These are the activations of a small neural network, seen along a few directions. Each row is one input.
Each table varies a few parts of the input and shows all the possible inputs, shuffled.
Descriptions start from the smaller parts, as in this example, which fits no table here: one of 8 places around a ring, together with either a single point or (one of 2 separate values, together with one of 4 places along a line) or one of 11 places around a ring.
Shared parts are said once, and a part with two or three values counts as separate values.

Table:
x1: -29 -22 -21 -10 -45 9 3 -4 -21 7 9 -17 -32 -28 28 -9
x2: 34 -37 65 4 37 0 7 -36 -1 -19 -17 57 -16 -37 54 51
x3: -7 -31 -11 -28 51 -22 11 27 2 -30 -42 7 -32 1 26 -14
x4: 6 -33 47 15 17 7 17 -17 -12 2 -26 29 -17 -8 30 21
x5: -8 28 -45 59 -26 -1 -46 -7 -13 18 30 -52 7 12 -54 -18
x6: -18 -5 -20 -26 -2 -2 26 36 -20 -16 -7 -31 -25 -20 33 -7
x7: 9 22 -41 1 9 -44 -51 33 74 -6 4 9 4 17 -61 -41
x8: 24 -10 58 -1 -16 23 16 -19 -25 -13 11 30 -12 -47 58 55
x9: -5 23 -55 2 -50 -2 6 -1 57 15 9 16 56 48 -88 -17
x10: 12 77 -4 -9 65 -28 -27 14 -6 5 22 -26 43 29 -42 -37
x11: 4 51 1 -9 -12 43 28 -14 1 21 28 -36 67 66 -46 1
x12: -23 -44 -9 -10 8 -9 -18 -12 1 5 -35 17 -34 -14 22 -8
x13: 1 -17 34 10 -35 27 27 1 -36 12 15 -3 -9 -20 39 23
What is each input in this table made of?
Answer: either one of 5 separate values or (one of 2 separate values, together with one of 4 places along a line)
List by row number the other inputs of the same sort as x7.
Answer: x5, x9, x10, x11
Change only the choice among 2 separate values in x8. List by row number the other rows that result.
Answer: x2

Table:
x14: 19 -16 49 -3 14 20 29 -16 -17 -14 -6 19 -4 -12 41 38
x15: 2 -34 26 -6 38 -17 -13 2 -10 -15 -28 22 -41 -28 46 7
x16: -16 -7 -32 -17 -13 -17 -8 15 10 -4 -3 -1 -16 -14 0 -20
x17: -15 -32 -20 14 -14 -18 -31 8 -10 -1 -7 -4 -52 -38 23 -13
x18: 30 15 43 -2 17 13 17 -10 9 -2 9 19 28 14 2 24
x19: -9 -12 -1 0 -33 30 33 -7 -15 4 0 -11 4 8 9 17
x20: 8 18 -1 20 -35 13 -5 -2 9 9 24 -5 19 7 -23 9
x21: -18 -19 3 10 -36 24 13 -12 -29 15 4 -16 -12 -9 21 10
x22: -16 7 -9 -21 -38 29 38 -4 -12 13 8 -11 22 18 -3 3
x23: -9 5 -33 -11 -2 -13 6 23 35 -1 -9 -2 14 32 -39 -25
x24: -2 -12 4 18 -37 17 8 -9 -18 2 11 -8 -12 -22 17 23
x25: 3 -8 15 -39 39 -15 12 10 10 -15 -24 27 -5 -6 24 -2
x26: 4 12 -30 24 4 -29 -50 -5 32 3 6 7 1 3 -43 -19
x27: 10 -28 22 -17 42 -13 6 8 5 -25 -32 27 -24 -14 35 13
x28: 20 4 17 -12 45 -22 -1 13 31 -14 -18 30 7 8 -6 -2
x29: -5 11 -33 4 8 -17 -23 -1 35 7 -5 2 18 32 -53 -25
x30: -25 -33 -25 -4 -7 -7 -6 11 -5 1 -18 -9 -34 -9 16 -19
x31: 4 23 -7 17 -22 17 -4 -22 11 20 16 -3 39 34 -46 0
x32: -8 -27 -26 6 -10 -18 -10 14 3 -12 -12 3 -33 -26 10 -5
x33: -9 -20 7 30 -41 10 -9 -14 -33 12 14 -9 -30 -41 27 14
x34: -25 -6 -35 -38 -7 -3 16 18 17 -2 -15 -10 -1 19 -8 -26
x35: 1 18 -6 0 -32 25 23 1 11 13 13 -10 34 37 -33 2
x36: 0 4 -29 9 -8 -23 -22 19 31 -5 2 4 -3 2 -30 -19
x37: 10 -21 54 9 10 16 10 -22 -31 -3 -3 14 -21 -28 52 32
x38: -17 -26 -28 -14 -3 -3 14 17 11 -10 -23 -5 -17 6 3 -12
x39: -8 57 -23 -10 61 -23 -19 38 -35 -7 12 -70 1 15 -7 -45
x40: 33 21 42 16 27 4 -10 -33 7 6 12 25 34 11 -12 22
x41: -9 6 -4 -2 -42 16 12 -7 -15 10 19 -7 6 -12 7 9
x42: 22 11 15 6 54 -30 -28 -11 29 -5 -15 36 12 4 -20 -3
x43: 12 4 40 -25 10 18 33 -14 -14 -2 4 19 16 -3 30 24
x44: 0 65 3 3 33 10 1 16 -61 8 39 -70 26 12 -3 -15
x45: 12 23 -1 35 -25 5 -31 -24 9 16 27 1 24 4 -37 6
What is each input in this table made of?
Answer: one of 2 separate values, together with either a single point or (one of 3 separate values, together with one of 5 places along a line)
Change only the place on the line of 5 in x16. List by row number the other rows that result.
Answer: x17, x26, x32, x36

Table:
x46: 20 47 17 -26 42 5 22 1 4 -2 9 2 54 44 -26 -4
x47: -39 -66 -28 -38 -32 9 43 26 -1 -13 -40 6 -45 -10 44 -8
x48: -8 43 7 16 -8 25 6 -7 -65 20 39 -64 17 2 11 -1
x49: -15 -11 -47 11 -56 0 -15 -1 30 13 12 -2 0 6 -36 -11
x50: -18 -67 -3 -4 -57 17 23 -15 13 4 -21 37 -30 -18 26 18
x51: 13 2 66 -7 18 23 28 -10 -66 -3 13 -11 -17 -34 78 38
x52: 22 12 8 19 57 -43 -55 -3 41 -6 -9 25 1 5 -32 -17
x53: 2 39 5 -24 -2 22 34 4 2 9 14 -15 52 39 -23 -3
x54: 5 -46 31 21 -3 -8 -26 -14 -23 -9 -8 25 -59 -67 59 21
x55: -8 7 -42 -31 46 -42 -10 37 33 -15 -31 2 -7 18 -26 -44
x56: 2 13 -14 21 -58 25 10 -15 14 16 30 -7 33 18 -40 13
x57: -8 41 1 2 -24 35 24 -4 -38 16 32 -51 27 18 -6 -2
x58: 10 19 1 12 -26 9 4 -11 29 11 15 17 43 25 -43 9
x59: -8 -4 -32 3 -25 -14 -20 2 45 8 -4 19 10 12 -41 -15
x60: 10 5 -16 3 19 -31 -31 -4 48 -4 -12 33 11 15 -44 -17
x61: 28 28 15 11 17 -7 -8 -16 32 0 7 33 44 30 -45 8
x62: -34 -10 -71 -23 -32 -9 3 38 12 -3 -8 -36 -19 14 -17 -40
x63: 27 4 63 -35 62 16 37 -10 -13 -16 -16 27 21 6 39 34
x64: 24 -19 61 29 -8 16 -3 -26 -40 -2 10 21 -25 -53 59 48
x65: -36 -3 -53 8 -2 -20 -33 29 -38 0 3 -62 -43 -21 9 -37
x66: -14 -4 -28 43 -30 -8 -49 -10 -20 18 18 -26 -27 -28 -9 -13
x67: 5 15 -16 -14 87 -55 -34 37 24 -18 -25 -5 -16 8 -16 -43
x68: -13 -20 34 -31 -36 52 77 -12 -31 8 -5 0 11 11 41 35
x69: 2 19 -4 39 -48 25 -6 -19 -10 18 32 -18 17 1 -25 13
x70: -1 -39 29 4 -60 41 44 -30 -4 8 -6 32 1 -6 21 47
x71: 35 55 38 -9 80 -7 -2 4 -4 -4 13 -4 46 34 -16 -5
x72: 4 19 2 52 -34 16 -23 -22 -36 22 37 -30 7 -16 -9 13
x73: -7 34 -8 -17 -35 35 40 0 -14 14 29 -39 43 33 -21 -1
x74: -16 -5 -37 29 -46 0 -33 -6 6 14 14 -14 -17 -10 -23 -12
x75: 19 -40 28 -4 34 -24 -11 -19 33 -20 -35 62 -23 -23 26 17
x76: 38 -16 61 1 35 4 5 -29 17 -14 -20 58 11 -9 22 45
x77: -37 -3 -61 -5 -20 -10 -16 32 -12 -3 -3 -48 -34 -2 -4 -39
x78: -17 -44 8 -14 27 -22 -4 25 -38 -26 -21 -7 -73 -60 77 -4
x79: -2 -38 3 -38 64 -36 13 22 17 -34 -50 30 -39 -20 45 -7
x80: 42 36 36 27 53 -18 -33 -15 24 -2 10 25 34 21 -33 7
x81: -26 -3 -56 -31 -1 -22 0 42 30 -5 -24 -13 -8 17 -22 -42
Changing only one part turns x66 into x72. The same change can be made to x54. Which row results?
Answer: x64
What is each input in this table made of?
Answer: one of 4 places along a line, together with either one of 3 separate values or one of 6 places along a line
Change only the choice among 3 separate values in x70. List by row number the other rows that result.
Answer: x64, x76
A walk changes only the place on the line of 6. It starts at x65 and steps to x77. List the rest of the walk in order.
Answer: x62, x81, x55, x67
A walk changes only the place on the line of 4. It starts at x57 and steps to x69. List the rest of the walk in order.
Answer: x74, x77

Table:
x82: 13 18 69 -26 56 29 47 -9 -54 -2 -7 -7 20 12 49 25
x83: 31 20 75 35 36 18 -9 -38 -55 8 21 2 9 -16 31 37
x84: -25 -24 -12 34 -16 0 -26 -7 -56 12 9 -42 -53 -46 37 -6
x85: 34 73 37 29 25 1 -26 -14 -18 11 51 -21 42 11 -27 6
x86: -5 20 -39 19 27 -48 -68 31 8 -5 7 -28 -28 -21 -23 -41
x87: 22 -30 75 -33 -4 39 68 -23 0 -5 -18 59 16 -6 50 59
x88: -23 -35 -9 -36 57 -23 5 32 -20 -22 -42 -15 -52 -13 53 -25
x89: -7 -32 -3 24 39 -30 -50 3 -21 -8 -18 -8 -62 -43 34 -16
x90: -24 29 -51 27 -31 -13 -46 19 -24 13 35 -61 -19 -22 -19 -33
x91: 20 71 27 -30 46 12 29 17 -17 -2 26 -28 55 37 -11 -8
x92: -7 -43 35 -25 -60 53 79 -10 -19 -3 -9 21 -4 -15 57 52
x93: -23 -11 -72 -27 0 -31 -1 36 66 -5 -30 9 7 48 -64 -51
x94: -43 -2 -85 -21 -63 5 16 21 31 15 -4 -23 18 46 -62 -43
x95: -15 -80 1 -43 -3 -11 29 16 31 -28 -54 51 -58 -29 55 8
x96: -36 27 -59 -31 -13 -6 9 47 -26 1 11 -66 -9 7 -2 -44
x97: 5 -76 8 18 -22 -21 -31 -13 28 -15 -29 60 -66 -56 40 18
x98: 26 -4 44 24 77 -29 -44 -19 -18 -14 -15 23 -26 -32 29 11
x99: -33 -70 -8 -34 -61 21 53 8 -4 -9 -29 18 -47 -32 58 16
x100: 28 45 8 37 -20 11 -22 -40 47 29 31 17 73 52 -84 8
x101: 11 -42 42 35 -78 40 20 -40 -23 10 20 28 -11 -44 41 62
x102: -9 58 -17 -24 -14 30 35 26 -38 5 34 -67 32 26 -6 -14
x103: -30 4 -77 38 -80 -2 -40 -5 34 29 16 -16 10 20 -76 -30
x104: 8 -8 37 -38 97 -20 11 11 -16 -29 -38 14 -13 -2 48 0
x105: 18 -53 44 -44 36 -10 35 -5 35 -32 -52 79 -19 -19 49 35
x106: 38 -49 50 17 16 -21 -24 -33 32 -18 -26 87 -29 -47 34 46
x107: -16 -69 -3 29 -79 10 -8 -21 -5 2 -3 27 -55 -60 42 24
x108: 2 5 34 42 -19 33 1 -27 -75 15 32 -40 -11 -27 37 31
x109: 31 48 7 19 67 -47 -59 8 17 -13 14 1 8 -8 -29 -20
x110: 2 58 -7 34 -32 21 -19 -3 -38 17 61 -61 21 -2 -22 1
x111: -40 -26 -18 -26 0 9 30 19 -55 -1 -17 -49 -44 -16 55 -17
x112: -17 17 -47 -40 45 -41 -12 60 8 -18 -15 -34 -18 7 -4 -52
x113: 15 42 -1 -20 -1 22 36 -12 43 17 11 11 85 78 -69 -4
x114: -16 29 -44 -18 -63 41 40 -4 20 23 20 -26 64 66 -68 -11
x115: -15 3 28 -17 -1 43 57 1 -73 2 3 -47 -2 1 55 18
x116: 11 19 -27 -26 44 -29 7 13 75 -9 -26 34 47 60 -70 -29
x117: -9 -5 -63 35 -20 -38 -60 9 66 9 -11 15 -1 21 -80 -39
x118: -3 31 -36 41 -79 31 -16 -30 25 35 42 -18 52 40 -80 3
x119: 17 46 -3 -39 89 -38 -3 38 17 -26 -7 -6 21 21 -10 -30
x120: 26 24 -18 33 22 -36 -51 -15 75 5 -6 39 36 34 -86 -16
x121: 40 -28 79 28 -21 25 11 -49 -2 6 9 67 8 -34 36 68
Changing only one part turns x83 into x121. The same change can be made to x89. Which row results?
Answer: x97
What is each input in this table made of?
Answer: one of 2 separate values, together with one of 4 places along a line, together with one of 5 places around a ring
Change only the place on the ring of 5 in x87. List by row number the other rows that result.
Answer: x92, x95, x99, x105
A walk changes only the place on the line of 4. It starts at x92 and steps to x115. List the rest of the walk in order.
Answer: x102, x114
Change only the place on the ring of 5 in x120. List by row number the other rows that result.
Answer: x100, x103, x117, x118

Table:
x122: 26 9 2 -23 46 -24 -7 25 46 -27 -15 32 5 11 -13 -7
x123: 26 28 26 54 -40 24 -2 -38 15 25 26 19 48 14 -41 30
x124: 10 16 21 -5 -40 23 16 -33 21 24 12 33 41 12 -21 23
x125: -3 50 16 -25 27 9 12 -1 -37 4 26 -28 36 11 6 -6
x126: 12 -21 -14 -9 -18 -22 -3 17 56 -12 -17 52 7 4 -27 -2
x127: 36 -47 78 -6 53 0 15 -19 -10 -21 -23 42 -25 -44 77 45
x128: -2 22 -31 -1 71 -55 -50 13 5 -11 -15 -16 -22 -2 -21 -48
x129: 19 5 -11 7 65 -45 -55 -1 47 -14 -20 30 -6 17 -30 -27
x130: 5 14 -16 51 -73 38 -3 -25 -15 24 42 -28 21 1 -36 20
x131: 39 51 46 36 17 15 -9 -27 1 6 29 -4 50 27 -30 27
x132: 17 59 23 28 24 5 -7 -6 -46 6 42 -42 37 17 -19 6
x133: 21 41 40 -21 21 17 8 -21 8 5 15 12 46 21 -10 20
x134: -33 -2 -29 -24 -10 16 37 27 -21 5 -10 -49 -6 26 10 -30
x135: -22 -24 -53 -4 -50 -13 -1 25 35 -11 -5 1 -18 -10 -14 -7
x136: -16 18 -5 -33 50 4 37 23 -23 -9 -18 -27 18 28 6 -23
x137: 3 -24 -27 22 4 -40 -54 -8 58 2 -20 50 -3 7 -44 -24
x138: 7 4 17 -30 44 9 31 6 20 -8 -25 15 27 43 -12 7
x139: -19 27 -11 -16 -31 25 11 7 -37 20 37 -47 13 6 9 -15
x140: -27 -31 -43 -13 -54 22 43 -1 6 3 -12 -15 0 28 -7 -4
x141: -14 -43 32 1 -8 16 5 5 -69 -9 -21 -9 -69 -59 93 21
x142: -29 -2 -54 10 12 -42 -57 26 6 9 -9 -38 -39 -10 -20 -52
x143: -22 5 -41 -17 -9 -22 -2 49 8 -10 -1 -36 -29 -10 4 -33
x144: -1 -24 0 -19 -19 14 37 -7 29 9 -26 36 22 36 -26 11
x145: -31 -29 -65 23 -26 -28 -56 3 36 10 -13 -1 -29 -14 -37 -28
x146: -10 3 -23 -5 -74 36 17 -23 -8 20 28 -15 17 1 -7 8
x147: -1 37 -4 39 -31 27 -9 5 -46 24 53 -58 14 8 -19 -2
x148: 12 -26 49 -11 58 -6 13 2 -60 -19 -22 8 -43 -54 95 34
x149: 4 26 -17 -29 50 -34 1 41 6 -26 -8 -13 -10 -6 0 -31
x150: 14 -68 65 9 -11 6 23 -38 4 -6 -15 73 -39 -48 62 48
x151: -19 -71 28 11 -50 26 13 -28 -34 -12 -16 23 -64 -61 72 41
Changing only one part turns x149 into x122. The same change can be made to x128. Which row results?
Answer: x129
What is each input in this table made of?
Answer: one of 5 places around a ring, together with either a single point or one of 5 places along a line

Table:
x152: 0 -43 8 -1 25 -20 4 6 3 -13 -24 19 -37 -20 32 -5
x153: -19 -39 -20 -2 -6 -6 -3 20 -13 -17 -27 -10 -51 -30 35 1
x154: -26 23 -74 -5 -29 -7 -9 14 24 11 10 -35 22 37 -63 -41
x155: 26 2 80 -9 7 41 50 -30 -40 0 10 20 20 -11 53 55
x156: 28 5 21 -14 50 -21 -16 -2 35 -20 -8 30 5 1 -1 5
x157: -39 -33 -41 -8 -30 -11 -15 18 -21 1 -6 -27 -56 -37 32 -26
x158: -12 -9 8 22 -93 51 30 -20 -37 22 34 -18 3 -18 18 33
x159: 20 38 -5 2 41 -30 -18 9 24 -7 3 13 30 17 -40 -14
x160: 15 45 22 29 -21 40 7 -35 -19 26 40 -24 56 35 -35 20
x161: -2 38 -28 -1 5 -14 -19 27 31 11 9 -18 27 40 -57 -36
x162: 10 -27 30 -14 50 -22 -11 -7 14 -13 -40 49 -19 -14 25 9
What is each input in this table made of?
Answer: either one of 3 separate values or one of 8 places along a line
What sort of input is x153?
Answer: one of 8 places along a line
A walk changes only the place on the line of 8. It starts at x157 and steps to x153. List the rest of the walk in order.
Answer: x152, x162, x156, x159, x161, x154
